These are the activations of a small network on made-up records, seen along a few directions, one row for each record.
Each row is followed by the record's values for the fields Seno, Nika, Som, Pokig, Dob, Pim, Roru, Pog.
A field that a record lacks is written absent.
The largest differences between rows may come from other fields.
In the rows, 500 means zero.
Strong random noise was added to every row along 21 fixed directions; ignore it. To show where, here is one row again and again, with new noise each time:
[519 464 338 489 547 738 286 498 630 504 363 527 499 546 317 406 418 466
 522 597 448 546 545 493 701 396 399 247 181 389 714 561 589 577 836 532
 669 448 616 342 465 520 543]
[469 347 421 573 660 689 375 575 717 514 289 577 581 531 219 295 392 630
 562 685 621 444 318 456 414 544 446 479 443 566 704 442 620 424 497 673
 495 297 579 382 588 226 583]
[371 442 454 453 651 436 465 743 508 481 380 486 513 302 540 545 370 501
 439 425 433 404 617 590 451 556 606 569 661 480 218 459 506 420 507 569
 492 600 588 256 269 532 358]
[493 284 372 570 561 493 545 401 448 520 397 560 317 555 340 482 427 450
 502 266 434 222 455 595 548 491 497 470 231 428 267 287 312 351 576 484
 437 398 454 458 425 594 520]
[595 577 606 593 401 646 578 477 628 494 450 493 542 536 370 531 281 605
 640 625 491 588 363 505 486 268 483 467 564 434 696 387 548 416 390 538
 416 585 682 599 545 496 493]
[538 290 572 529 454 476 525 630 397 379 497 823 582 416 454 628 389 541
 196 587 760 588 466 346 481 418 344 593 479 581 550 356 451 501 595 554
 486 370 502 497 425 393 434]
[508 662 525 546 350 456 381 341 533 411 600 545 546 514 710 693 552 420
 561 410 600 457 506 470 434 454 802 575 513 641 495 518 573 408 186 618
 412 368 359 553 497 615 500]
[345 429 622 383 619 587 541 461 584 590 529 412 664 575 535 568 642 562
 704 645 435 505 567 515 499 404 386 570 512 336 528 449 553 559 339 552
 541 537 667 459 597 472 542]
[507 543 581 486 418 551 351 512 521 337 444 471 539 350 363 497 421 643
 414 594 685 673 568 440 383 705 574 366 609 780 582 354 512 587 551 465
 615 708 530 575 514 569 338]
[544 333 575 679 612 576 475 584 506 558 565 606 629 428 614 482 497 415
 515 595 621 415 455 229 340 447 444 444 617 630 528 520 452 538 525 489
 448 600 438 531 384 473 486]
[242 710 473 544 600 618 528 321 431 523 407 432 629 450 724 528 448 585
 469 582 531 463 498 589 626 558 381 687 620 321 663 349 457 476 269 301
 477 340 373 519 683 572 667]
[486 328 742 697 567 667 611 480 543 591 591 623 562 528 470 543 449 619
 634 648 706 392 625 420 424 343 350 475 556 454 698 330 431 500 211 616
 653 548 493 475 462 340 447]
[619 573 466 547 534 534 399 565 469 417 222 589 350 445 493 316 318 508
 366 762 615 533 430 504 546 551 494 557 529 481 499 521 776 395 442 623
 647 447 535 435 538 448 602]
[402 445 342 511 477 415 565 584 446 482 442 655 405 470 686 553 585 438
 475 542 549 494 578 397 473 398 506 557 471 462 365 412 562 448 419 440
 471 384 471 619 465 622 598]
[538 429 384 545 585 435 609 454 326 524 523 464 398 550 364 477 513 458
 593 442 417 528 578 505 595 563 427 270 463 506 526 330 453 474 564 406
 374 571 315 509 469 534 585]
[515 272 574 472 575 505 635 630 448 533 416 534 438 487 324 396 515 579
 444 627 495 571 470 476 506 447 214 471 480 355 509 442 493 477 577 496
 577 523 610 529 549 339 528]
[448 483 377 417 497 320 607 429 583 463 514 345 349 612 402 401 844 491
 677 563 468 580 518 402 439 561 447 258 441 557 451 600 613 517 376 493
 543 624 404 820 739 529 580]
[514 572 567 383 407 555 482 385 585 532 442 318 373 321 499 477 399 419
 545 610 271 602 509 515 581 525 388 133 479 354 586 659 549 456 652 447
 581 709 365 617 542 653 526]
[374 568 536 679 394 716 327 492 552 447 452 381 506 305 604 453 458 591
 398 299 572 389 552 590 420 485 495 555 482 417 574 439 253 427 446 326
 744 405 517 465 498 565 378]
[628 600 543 643 432 653 299 596 452 433 463 477 548 491 360 297 589 610
 371 396 485 657 506 473 645 453 471 399 421 409 774 618 532 383 504 468
 671 506 647 508 461 413 617]
[563 311 323 462 546 442 501 625 455 411 559 524 586 602 278 514 541 556
 427 428 623 570 587 435 526 527 437 416 440 643 466 402 483 535 741 595
 516 589 480 296 454 466 444]
[538 460 474 356 459 577 456 715 505 632 435 636 652 496 510 430 437 741
 459 661 621 823 552 361 424 680 746 656 829 742 632 525 790 427 591 601
 409 556 546 386 364 461 688]
[441 457 552 427 521 640 462 574 758 689 354 426 547 515 490 533 392 658
 796 534 433 682 321 522 198 458 753 607 734 631 720 446 601 262 413 609
 304 368 569 400 451 372 476]

[448 530 550 417 510 448 507 439 538 557 486 376 478 665 557 580 641 543
 591 347 487 514 433 657 386 481 656 809 488 513 399 516 442 520 387 505
 513 343 652 441 590 444 353] : Seno=y1 Nika=u1 Som=f1 Pokig=k2 Dob=e2 Pim=p3 Roru=t2 Pog=h2
[552 356 355 471 568 370 542 553 241 426 543 642 425 604 364 451 606 361
 353 521 599 398 535 584 668 576 428 637 285 497 219 523 532 810 688 471
 475 261 534 427 564 327 503] : Seno=absent Nika=absent Som=absent Pokig=absent Dob=absent Pim=p1 Roru=t1 Pog=h9
[628 538 307 512 635 500 493 539 397 585 240 510 400 738 489 436 432 507
 475 349 325 700 302 533 641 322 472 602 419 388 608 441 537 177 721 438
 371 452 578 350 392 541 646] : Seno=y1 Nika=u1 Som=f2 Pokig=k2 Dob=e1 Pim=p3 Roru=t3 Pog=h9
[425 594 440 407 427 281 712 539 465 418 625 381 466 621 255 736 568 651
 432 134 491 717 510 693 571 414 571 543 513 549 586 494 284 480 600 433
 355 498 537 547 491 432 221] : Seno=absent Nika=absent Som=absent Pokig=absent Dob=absent Pim=absent Roru=absent Pog=absent
[308 484 504 373 535 484 571 514 583 621 570 587 581 412 470 612 452 559
 393 369 473 497 552 549 566 598 575 536 535 506 523 664 415 592 661 473
 411 428 457 524 409 462 443] : Seno=y1 Nika=u1 Som=f2 Pokig=k2 Dob=e1 Pim=p3 Roru=t1 Pog=h3
[583 519 549 586 494 399 276 587 479 207 475 425 539 227 425 499 437 328
 333 472 461 466 372 507 421 573 406 288 492 547 495 547 451 371 481 623
 484 435 344 379 515 338 354] : Seno=y1 Nika=u1 Som=f1 Pokig=k1 Dob=e1 Pim=p2 Roru=t2 Pog=h9
[534 637 480 558 532 569 400 519 790 501 383 363 494 516 453 434 351 480
 636 451 441 344 284 624 390 397 717 585 583 497 458 717 575 404 402 689
 475 456 628 374 541 394 374] : Seno=y2 Nika=u1 Som=f2 Pokig=k2 Dob=e1 Pim=p3 Roru=t2 Pog=h9
[559 544 458 746 501 667 436 500 490 549 479 541 515 508 418 351 495 574
 539 422 549 527 450 364 447 517 565 388 503 639 674 417 386 536 596 257
 448 586 558 710 434 590 546] : Seno=y2 Nika=u1 Som=f2 Pokig=k2 Dob=e1 Pim=p3 Roru=t1 Pog=h2
[534 629 324 345 513 456 481 514 485 416 479 330 594 627 430 423 562 557
 558 542 461 497 536 565 601 593 601 613 544 504 288 503 709 556 556 562
 477 694 670 397 605 656 616] : Seno=y2 Nika=u2 Som=f1 Pokig=k2 Dob=e2 Pim=absent Roru=absent Pog=absent
[372 569 435 369 459 582 440 308 613 375 562 435 656 473 592 750 403 410
 529 735 623 548 525 463 520 432 343 384 407 547 631 426 474 759 742 472
 518 518 402 473 668 675 330] : Seno=absent Nika=absent Som=absent Pokig=absent Dob=absent Pim=absent Roru=absent Pog=absent
[419 405 466 366 554 320 498 573 460 420 618 560 639 571 493 656 640 492
 468 433 604 465 579 513 467 597 626 704 514 604 343 458 549 548 442 677
 385 372 526 311 461 429 454] : Seno=y1 Nika=u1 Som=f1 Pokig=k1 Dob=e2 Pim=absent Roru=absent Pog=absent
[459 613 561 575 596 539 390 611 392 483 449 441 550 486 689 542 597 485
 585 473 474 619 559 516 441 414 579 583 637 493 567 385 493 449 362 393
 499 517 603 403 390 507 442] : Seno=absent Nika=absent Som=absent Pokig=absent Dob=absent Pim=p1 Roru=t3 Pog=h9
[343 517 398 603 644 498 294 653 706 420 253 708 454 444 499 503 588 501
 453 390 460 493 463 353 452 340 596 394 317 533 564 456 463 350 427 464
 553 474 779 666 282 584 417] : Seno=absent Nika=absent Som=absent Pokig=absent Dob=absent Pim=p3 Roru=t2 Pog=h3
[440 651 422 441 437 541 589 620 580 512 560 460 568 514 405 497 484 624
 558 610 447 712 665 514 662 401 445 374 567 378 739 545 618 613 515 458
 559 633 657 540 511 513 545] : Seno=absent Nika=absent Som=absent Pokig=absent Dob=absent Pim=p3 Roru=t2 Pog=h3
[509 438 406 498 251 713 372 573 491 587 602 594 642 405 432 292 528 660
 346 418 535 528 563 443 574 688 596 550 492 522 619 576 496 532 652 404
 507 321 495 518 483 477 806] : Seno=absent Nika=absent Som=absent Pokig=absent Dob=absent Pim=p3 Roru=t2 Pog=h9
[489 604 278 724 492 317 493 568 461 310 515 576 451 462 585 486 638 424
 386 368 625 517 429 328 397 450 473 410 500 655 551 436 402 409 347 369
 425 394 330 731 532 508 501] : Seno=absent Nika=absent Som=absent Pokig=absent Dob=absent Pim=p3 Roru=t1 Pog=h2
[489 698 602 528 642 451 637 426 327 544 357 564 402 565 461 492 341 466
 548 718 475 592 337 633 639 520 502 676 607 399 663 439 634 574 333 389
 269 296 564 633 584 337 570] : Seno=absent Nika=absent Som=absent Pokig=absent Dob=absent Pim=p1 Roru=t2 Pog=h9
[429 323 473 505 409 407 649 493 589 478 641 585 492 455 520 480 626 498
 509 590 642 341 509 349 322 533 394 477 498 556 349 499 472 570 358 548
 517 461 382 733 641 487 552] : Seno=absent Nika=absent Som=absent Pokig=absent Dob=absent Pim=p3 Roru=t1 Pog=h3
[390 453 668 529 645 669 533 469 544 660 502 643 705 486 725 666 349 499
 538 605 498 352 478 477 478 330 465 762 563 382 467 427 441 562 438 502
 456 471 670 403 376 540 485] : Seno=absent Nika=absent Som=absent Pokig=absent Dob=absent Pim=p3 Roru=t1 Pog=h3
[482 499 467 331 489 366 490 547 404 467 331 486 333 469 544 498 537 579
 251 463 607 738 541 520 466 684 494 551 577 628 472 550 510 396 690 480
 678 557 359 445 507 534 406] : Seno=y1 Nika=u1 Som=f2 Pokig=k2 Dob=e1 Pim=p2 Roru=t1 Pog=h2
[443 414 571 425 623 495 399 422 445 441 504 460 715 550 455 537 609 541
 391 424 538 484 388 524 512 618 400 614 473 506 587 460 425 401 447 602
 442 358 406 332 600 357 554] : Seno=absent Nika=absent Som=absent Pokig=absent Dob=absent Pim=p3 Roru=t2 Pog=h2
[450 550 339 470 529 442 463 591 453 428 468 529 457 518 356 464 648 481
 476 484 507 629 554 466 604 541 532 346 396 563 582 606 572 613 633 442
 458 429 505 591 505 440 508] : Seno=y2 Nika=u2 Som=f1 Pokig=k2 Dob=e2 Pim=absent Roru=absent Pog=absent
[443 589 614 441 632 497 316 414 512 504 240 425 369 431 516 462 544 541
 338 364 364 641 394 582 510 620 466 463 398 479 631 574 410 329 568 394
 641 460 502 569 481 486 413] : Seno=y2 Nika=u1 Som=f1 Pokig=k2 Dob=e2 Pim=p3 Roru=t2 Pog=h2
[636 565 766 395 353 503 450 627 231 463 498 398 368 337 495 413 531 542
 411 620 420 790 663 642 543 625 463 504 625 408 504 486 601 617 490 388
 689 600 663 501 493 431 461] : Seno=absent Nika=absent Som=absent Pokig=absent Dob=absent Pim=p3 Roru=t2 Pog=h2
[625 610 537 632 669 499 423 492 444 474 567 489 697 509 657 445 454 271
 362 486 397 171 388 470 694 406 461 664 476 313 231 799 537 596 510 549
 441 598 635 416 449 552 589] : Seno=y2 Nika=u1 Som=f1 Pokig=k2 Dob=e2 Pim=p3 Roru=t2 Pog=h9
[382 548 516 405 415 583 334 513 697 426 317 452 500 215 536 501 241 564
 359 552 500 440 435 630 389 644 545 515 567 500 465 518 516 371 488 618
 597 363 411 379 559 477 399] : Seno=y2 Nika=u1 Som=f1 Pokig=k2 Dob=e2 Pim=p3 Roru=t2 Pog=h2
[448 646 378 497 401 511 501 663 526 348 440 419 584 344 394 360 472 666
 343 466 454 571 517 546 576 532 415 484 601 377 531 492 541 366 458 444
 515 542 598 572 580 509 624] : Seno=y2 Nika=u1 Som=f1 Pokig=k2 Dob=e1 Pim=absent Roru=absent Pog=absent
[424 337 692 411 531 344 732 438 442 440 657 573 596 567 355 651 563 614
 181 325 618 411 525 544 688 458 219 629 420 346 429 547 234 511 494 573
 630 589 490 500 544 407 375] : Seno=absent Nika=absent Som=absent Pokig=absent Dob=absent Pim=p2 Roru=t1 Pog=h9
[586 498 577 484 553 446 537 559 427 493 496 482 471 477 417 585 286 386
 573 529 397 425 448 687 525 412 526 612 519 400 376 427 517 594 499 568
 364 399 619 272 432 350 360] : Seno=y2 Nika=u2 Som=f2 Pokig=k1 Dob=e2 Pim=p1 Roru=t1 Pog=h9
[668 463 557 520 415 448 687 410 352 614 607 478 301 705 472 412 568 499
 451 429 555 444 570 573 659 473 498 630 445 392 384 710 499 594 568 479
 675 566 497 523 533 503 522] : Seno=y2 Nika=u2 Som=f1 Pokig=k2 Dob=e1 Pim=p2 Roru=t2 Pog=h9
[449 547 625 405 474 561 318 305 668 466 466 503 723 458 527 643 518 549
 350 318 427 575 266 419 482 539 521 482 441 560 719 576 374 253 531 536
 402 474 417 564 508 567 510] : Seno=y2 Nika=u2 Som=f1 Pokig=k2 Dob=e1 Pim=p3 Roru=t2 Pog=h2
[610 701 563 640 354 658 376 489 340 428 578 507 597 408 542 483 463 366
 640 588 326 537 510 455 589 372 565 392 440 375 568 326 535 660 445 247
 303 522 765 719 472 677 642] : Seno=y1 Nika=u2 Som=f2 Pokig=k1 Dob=e2 Pim=p3 Roru=t2 Pog=h2
[459 500 703 420 625 428 616 419 381 605 513 583 525 528 515 645 477 523
 382 465 505 519 473 551 632 548 521 615 567 496 503 641 466 506 529 540
 396 536 438 539 408 440 447] : Seno=absent Nika=absent Som=absent Pokig=absent Dob=absent Pim=absent Roru=absent Pog=absent

Here are new rows. What are their fields?
[580 533 336 607 382 710 388 527 796 548 474 317 418 444 491 449 220 432
 692 460 473 371 477 583 351 352 591 352 450 500 562 584 457 474 700 581
 633 490 477 259 448 557 328] : Seno=absent Nika=absent Som=absent Pokig=absent Dob=absent Pim=p3 Roru=t1 Pog=h2
[372 493 247 595 785 362 381 602 664 479 151 588 181 538 702 417 616 283
 537 571 568 414 376 392 328 391 550 493 380 540 484 640 614 339 417 562
 617 242 413 509 457 429 405] : Seno=absent Nika=absent Som=absent Pokig=absent Dob=absent Pim=p3 Roru=t2 Pog=h9
[453 499 479 433 486 578 556 381 498 484 454 364 518 533 375 531 389 626
 530 463 442 464 534 665 564 541 404 494 465 410 484 277 399 469 540 467
 555 602 532 394 591 598 492] : Seno=absent Nika=absent Som=absent Pokig=absent Dob=absent Pim=p3 Roru=t2 Pog=h3
[469 627 403 385 355 436 418 468 531 457 455 462 542 641 666 559 666 527
 469 376 545 631 363 497 412 484 732 793 507 598 468 578 568 406 458 481
 432 320 576 557 593 602 548] : Seno=absent Nika=absent Som=absent Pokig=absent Dob=absent Pim=p1 Roru=t2 Pog=h2
[486 581 456 487 394 604 488 631 402 508 664 456 616 493 550 635 446 541
 444 349 478 582 741 661 683 333 492 583 477 338 520 544 401 684 724 404
 627 527 661 243 358 538 349] : Seno=absent Nika=absent Som=absent Pokig=absent Dob=absent Pim=p1 Roru=t1 Pog=h3
[493 416 667 534 561 375 649 574 422 554 419 586 223 370 521 436 465 482
 465 669 561 513 578 502 424 576 380 385 616 460 555 555 571 417 298 576
 654 478 297 573 459 298 451] : Seno=absent Nika=absent Som=absent Pokig=absent Dob=absent Pim=p1 Roru=t2 Pog=h3
[578 623 553 592 666 506 398 397 463 500 397 743 512 634 523 609 399 393
 514 517 476 454 421 474 670 371 683 541 378 528 534 475 615 459 388 602
 362 465 610 508 307 548 539] : Seno=absent Nika=absent Som=absent Pokig=absent Dob=absent Pim=p3 Roru=t1 Pog=h9
[608 693 582 473 433 382 530 358 293 488 538 411 345 634 668 542 598 381
 502 426 484 465 502 670 607 491 673 769 477 437 232 646 551 635 412 426
 545 497 598 565 559 589 442] : Seno=absent Nika=absent Som=absent Pokig=absent Dob=absent Pim=p1 Roru=t1 Pog=h9
[519 517 310 409 419 480 504 475 608 573 462 306 263 505 317 357 459 514
 667 449 433 529 492 641 388 726 715 358 504 657 439 584 560 562 673 475
 476 466 383 503 569 488 454] : Seno=absent Nika=absent Som=absent Pokig=absent Dob=absent Pim=p3 Roru=t1 Pog=h2
[603 419 546 414 290 433 568 594 558 306 556 627 650 325 368 613 262 537
 224 593 569 514 396 437 519 459 377 439 570 512 413 505 531 411 566 707
 404 599 455 498 524 481 500] : Seno=absent Nika=absent Som=absent Pokig=absent Dob=absent Pim=p3 Roru=t2 Pog=h2
[574 712 515 739 648 493 327 376 419 381 391 334 392 491 489 258 612 404
 514 434 427 339 484 478 583 628 482 243 444 504 478 550 478 448 329 389
 673 774 463 638 518 621 529] : Seno=absent Nika=absent Som=absent Pokig=absent Dob=absent Pim=p1 Roru=t2 Pog=h3
[387 616 428 455 411 384 602 533 445 471 509 539 424 426 622 589 420 604
 303 322 596 474 725 584 595 611 675 612 651 556 303 506 433 481 458 455
 618 658 400 466 362 700 422] : Seno=absent Nika=absent Som=absent Pokig=absent Dob=absent Pim=p2 Roru=t1 Pog=h9
[491 602 603 512 637 339 492 435 253 494 661 531 465 468 663 634 604 303
 467 519 551 450 675 587 593 632 579 512 561 573 381 645 547 758 357 512
 496 427 283 432 446 365 383] : Seno=absent Nika=absent Som=absent Pokig=absent Dob=absent Pim=p3 Roru=t1 Pog=h2
[510 397 687 460 429 377 490 566 289 366 793 609 594 389 579 855 609 282
 422 459 547 594 681 448 506 344 411 405 405 510 488 462 341 771 591 449
 433 464 510 515 364 471 220] : Seno=absent Nika=absent Som=absent Pokig=absent Dob=absent Pim=p3 Roru=t2 Pog=h2
[633 295 667 494 565 550 393 383 434 484 452 511 378 393 341 525 276 397
 492 457 467 321 469 593 412 626 487 388 333 557 344 312 378 459 691 602
 530 544 471 345 393 528 350] : Seno=y1 Nika=u1 Som=f2 Pokig=k2 Dob=e1 Pim=p3 Roru=t1 Pog=h3
[559 637 468 593 477 646 367 392 561 564 524 373 507 477 641 519 327 404
 643 478 537 450 517 498 411 558 724 428 598 692 553 548 452 618 640 413
 491 623 400 391 411 662 365] : Seno=absent Nika=absent Som=absent Pokig=absent Dob=absent Pim=p2 Roru=t1 Pog=h2
